A small network was trained on invented records. Each row is its activation on one of them, seen along a few directions.
After each row come some of the record's fields: LUZ, GOVU, LOVEV, VIRAV.
A field that a record lacks is written none.
The largest differences between rows may come from other fields.
In the rows, 500 means zero.
Random noise pushes rows far along 3 fixed directions. That doesn't count. These rows show it; they differ only by the noise:
[526 604 411 471 573 475 447 636 443 696 470 527 382 606 483 528 554]
[398 580 515 561 550 466 522 559 543 456 549 511 478 648 478 605 641]
[466 625 411 475 646 545 398 503 410 468 637 574 316 693 507 559 628]
[482 586 559 549 539 445 461 547 518 382 601 577 467 588 444 625 512]
[464 603 435 498 592 497 458 574 462 566 539 531 388 651 493 557 614]

[553 578 407 490 505 469 491 642 534 772 264 492 425 373 529 488 438] => LUZ is kuzaf, GOVU is none, LOVEV is sis, VIRAV is muv
[388 540 590 607 470 477 594 470 579 373 424 493 525 464 525 685 600] => LUZ is zakid, GOVU is none, LOVEV is sis, VIRAV is goke
[534 542 517 565 460 419 517 580 610 688 300 454 568 423 539 526 423] => LUZ is kuzaf, GOVU is none, LOVEV is vibeg, VIRAV is zeduk
[552 450 626 608 420 446 497 637 430 563 534 530 595 384 335 623 352] => LUZ is zakid, GOVU is none, LOVEV is vibeg, VIRAV is zeduk
[705 603 458 408 544 519 356 548 381 633 552 617 316 450 471 568 366] => LUZ is zakid, GOVU is none, LOVEV is kas, VIRAV is goke
[378 503 390 508 623 654 435 359 401 437 603 518 368 582 536 460 643] => LUZ is kuzaf, GOVU is none, LOVEV is vibeg, VIRAV is goke
[487 522 507 474 573 549 382 462 449 416 744 531 463 698 436 468 532] => LUZ is tuka, GOVU is nufa, LOVEV is bided, VIRAV is zeduk
[424 571 548 578 516 525 465 541 526 366 590 510 489 544 465 623 552] => LUZ is tuka, GOVU is nufa, LOVEV is sis, VIRAV is povi
[491 423 545 520 442 530 523 600 423 630 457 520 532 398 478 552 469] => LUZ is tuka, GOVU is bubul, LOVEV is govi, VIRAV is goke
[496 507 451 531 573 564 496 465 426 438 594 549 445 473 519 606 584] => LUZ is zakid, GOVU is none, LOVEV is govi, VIRAV is povi
[533 444 654 549 408 502 521 498 546 347 652 481 634 516 364 490 447] => LUZ is tuka, GOVU is bubul, LOVEV is zadid, VIRAV is goke
[463 487 412 495 537 580 536 480 416 582 539 458 425 543 478 475 590] => LUZ is zakid, GOVU is none, LOVEV is zadid, VIRAV is goke
[511 477 577 573 430 409 608 611 529 585 424 437 650 476 456 538 456] => LUZ is zakid, GOVU is none, LOVEV is vibeg, VIRAV is zeduk
[500 518 390 389 582 533 495 427 502 516 447 467 426 501 604 442 527] => LUZ is puzom, GOVU is none, LOVEV is kas, VIRAV is povi
[561 600 553 513 428 305 505 713 647 664 350 485 631 473 427 546 393] => LUZ is puzom, GOVU is none, LOVEV is govi, VIRAV is tid
[621 512 604 513 493 561 391 381 441 234 648 724 458 297 493 652 291] => LUZ is tuka, GOVU is bubul, LOVEV is govi, VIRAV is muv
[494 506 656 578 412 394 525 581 548 424 496 564 606 370 470 644 388] => LUZ is zakid, GOVU is none, LOVEV is govi, VIRAV is tid
[427 483 607 642 439 469 632 533 614 422 439 529 617 433 504 730 538] => LUZ is zakid, GOVU is none, LOVEV is govi, VIRAV is zikip
[453 501 647 650 428 398 592 477 645 311 504 492 643 483 487 569 514] => LUZ is zakid, GOVU is none, LOVEV is vibeg, VIRAV is povi
[605 482 546 455 422 336 555 579 674 619 317 473 651 494 479 408 324] => LUZ is puzom, GOVU is none, LOVEV is bided, VIRAV is zikip
[481 676 407 525 617 529 437 598 424 585 537 540 320 614 494 643 624] => LUZ is zakid, GOVU is none, LOVEV is sis, VIRAV is povi
[581 468 500 446 491 555 434 576 345 522 555 564 442 399 418 476 376] => LUZ is tuka, GOVU is nufa, LOVEV is sis, VIRAV is muv
[517 635 476 545 565 456 465 581 571 540 453 572 412 558 549 639 494] => LUZ is zakid, GOVU is none, LOVEV is govi, VIRAV is zikip
[606 456 606 527 457 422 476 638 367 558 551 591 527 360 384 628 302] => LUZ is zakid, GOVU is none, LOVEV is govi, VIRAV is zeduk
[395 546 431 494 501 462 571 408 630 573 325 405 477 524 652 401 612] => LUZ is kuzaf, GOVU is none, LOVEV is zadid, VIRAV is tid
[582 540 234 299 695 720 355 384 249 624 533 591 226 522 625 389 575] => LUZ is tuka, GOVU is nufa, LOVEV is govi, VIRAV is muv
[591 506 484 390 542 494 340 336 472 233 689 636 431 536 467 369 309] => LUZ is puzom, GOVU is none, LOVEV is bided, VIRAV is muv
[540 599 527 514 562 501 361 425 535 287 539 601 381 494 514 592 387] => LUZ is kuzaf, GOVU is none, LOVEV is sis, VIRAV is zikip
[603 567 513 444 536 479 435 349 523 347 530 661 415 437 561 508 341] => LUZ is zakid, GOVU is none, LOVEV is bided, VIRAV is muv
[588 440 602 493 380 442 519 643 516 600 536 391 650 558 384 411 423] => LUZ is tuka, GOVU is nufa, LOVEV is zadid, VIRAV is zeduk
[308 434 432 494 546 549 633 384 537 382 491 430 540 617 607 420 768] => LUZ is puzom, GOVU is none, LOVEV is govi, VIRAV is muv
[596 358 677 537 274 380 641 663 551 615 362 408 826 290 371 436 323] => LUZ is tuka, GOVU is nufa, LOVEV is vibeg, VIRAV is tid
[358 519 497 563 512 595 516 481 491 427 598 461 508 683 513 506 696] => LUZ is tuka, GOVU is bubul, LOVEV is vibeg, VIRAV is goke
[461 570 427 458 634 593 389 232 503 266 643 545 299 638 617 416 583] => LUZ is kuzaf, GOVU is none, LOVEV is zadid, VIRAV is goke
[517 471 688 549 358 319 544 611 693 454 434 409 715 491 394 576 435] => LUZ is puzom, GOVU is none, LOVEV is kas, VIRAV is zeduk
[592 481 440 413 475 421 473 563 510 609 426 453 505 574 448 340 394] => LUZ is puzom, GOVU is none, LOVEV is zadid, VIRAV is zikip
[481 409 599 512 472 519 545 362 498 205 653 553 519 423 475 529 502] => LUZ is zakid, GOVU is none, LOVEV is kas, VIRAV is muv
[524 519 567 557 558 562 453 423 392 262 746 570 452 585 421 552 545] => LUZ is zakid, GOVU is none, LOVEV is vibeg, VIRAV is goke
[463 486 583 522 495 489 534 438 466 283 560 508 548 431 481 563 506] => LUZ is puzom, GOVU is none, LOVEV is sis, VIRAV is tid
[548 610 457 415 543 451 471 440 611 480 448 512 464 616 546 385 493] => LUZ is puzom, GOVU is none, LOVEV is zadid, VIRAV is muv

Which values does each new row have?
[403 466 543 533 546 632 483 385 401 208 674 536 455 464 544 593 548] => LUZ is tuka, GOVU is nufa, LOVEV is sis, VIRAV is povi
[487 482 549 556 496 474 599 440 575 416 497 524 540 499 529 575 507] => LUZ is zakid, GOVU is none, LOVEV is bided, VIRAV is zikip
[542 550 387 433 589 543 468 488 476 558 398 484 400 530 568 486 533] => LUZ is puzom, GOVU is none, LOVEV is sis, VIRAV is zikip
[490 550 577 577 495 414 470 561 562 429 519 574 508 476 498 624 464] => LUZ is zakid, GOVU is none, LOVEV is govi, VIRAV is povi
[489 512 393 431 562 568 490 432 350 556 535 525 334 444 594 523 556] => LUZ is zakid, GOVU is none, LOVEV is kas, VIRAV is tid
[571 576 487 546 562 494 417 564 407 570 580 521 424 586 433 548 518] => LUZ is zakid, GOVU is none, LOVEV is vibeg, VIRAV is zeduk
[502 542 554 574 442 370 560 780 570 793 374 421 615 567 406 595 556] => LUZ is zakid, GOVU is none, LOVEV is govi, VIRAV is zeduk
[559 535 688 597 449 442 443 590 470 308 663 595 524 452 328 668 374] => LUZ is zakid, GOVU is none, LOVEV is sis, VIRAV is goke
[565 518 437 427 580 534 408 440 363 413 632 566 433 475 481 490 473] => LUZ is puzom, GOVU is none, LOVEV is govi, VIRAV is tid
[630 525 526 391 479 416 379 425 531 420 555 559 526 505 511 357 316] => LUZ is puzom, GOVU is none, LOVEV is bided, VIRAV is tid
[540 580 508 465 568 517 401 487 462 380 685 548 374 632 450 552 554] => LUZ is zakid, GOVU is none, LOVEV is kas, VIRAV is goke
[481 426 483 479 471 479 538 409 511 441 506 529 509 478 513 397 469] => LUZ is zakid, GOVU is none, LOVEV is bided, VIRAV is muv
[383 596 424 513 619 530 487 467 578 422 575 486 362 706 536 559 687] => LUZ is zakid, GOVU is none, LOVEV is kas, VIRAV is zikip
[567 539 462 469 480 474 512 509 489 556 418 563 401 382 574 553 421] => LUZ is zakid, GOVU is none, LOVEV is kas, VIRAV is muv
[458 467 441 468 524 627 507 502 356 546 501 458 447 505 506 518 626] => LUZ is tuka, GOVU is nufa, LOVEV is sis, VIRAV is goke
[414 619 495 547 554 438 503 640 570 568 470 417 520 684 439 589 647] => LUZ is puzom, GOVU is none, LOVEV is sis, VIRAV is zeduk
[439 556 665 568 504 474 466 522 550 189 686 506 582 619 424 650 501] => LUZ is tuka, GOVU is nufa, LOVEV is sis, VIRAV is zeduk
[416 512 372 472 491 510 610 588 415 822 350 413 449 489 544 467 590] => LUZ is zakid, GOVU is none, LOVEV is zadid, VIRAV is tid
[379 473 591 601 478 463 588 473 515 332 604 505 601 515 445 615 648] => LUZ is zakid, GOVU is none, LOVEV is govi, VIRAV is tid
[739 475 567 410 499 540 294 542 290 393 688 608 435 413 326 475 262] => LUZ is tuka, GOVU is nufa, LOVEV is sis, VIRAV is goke
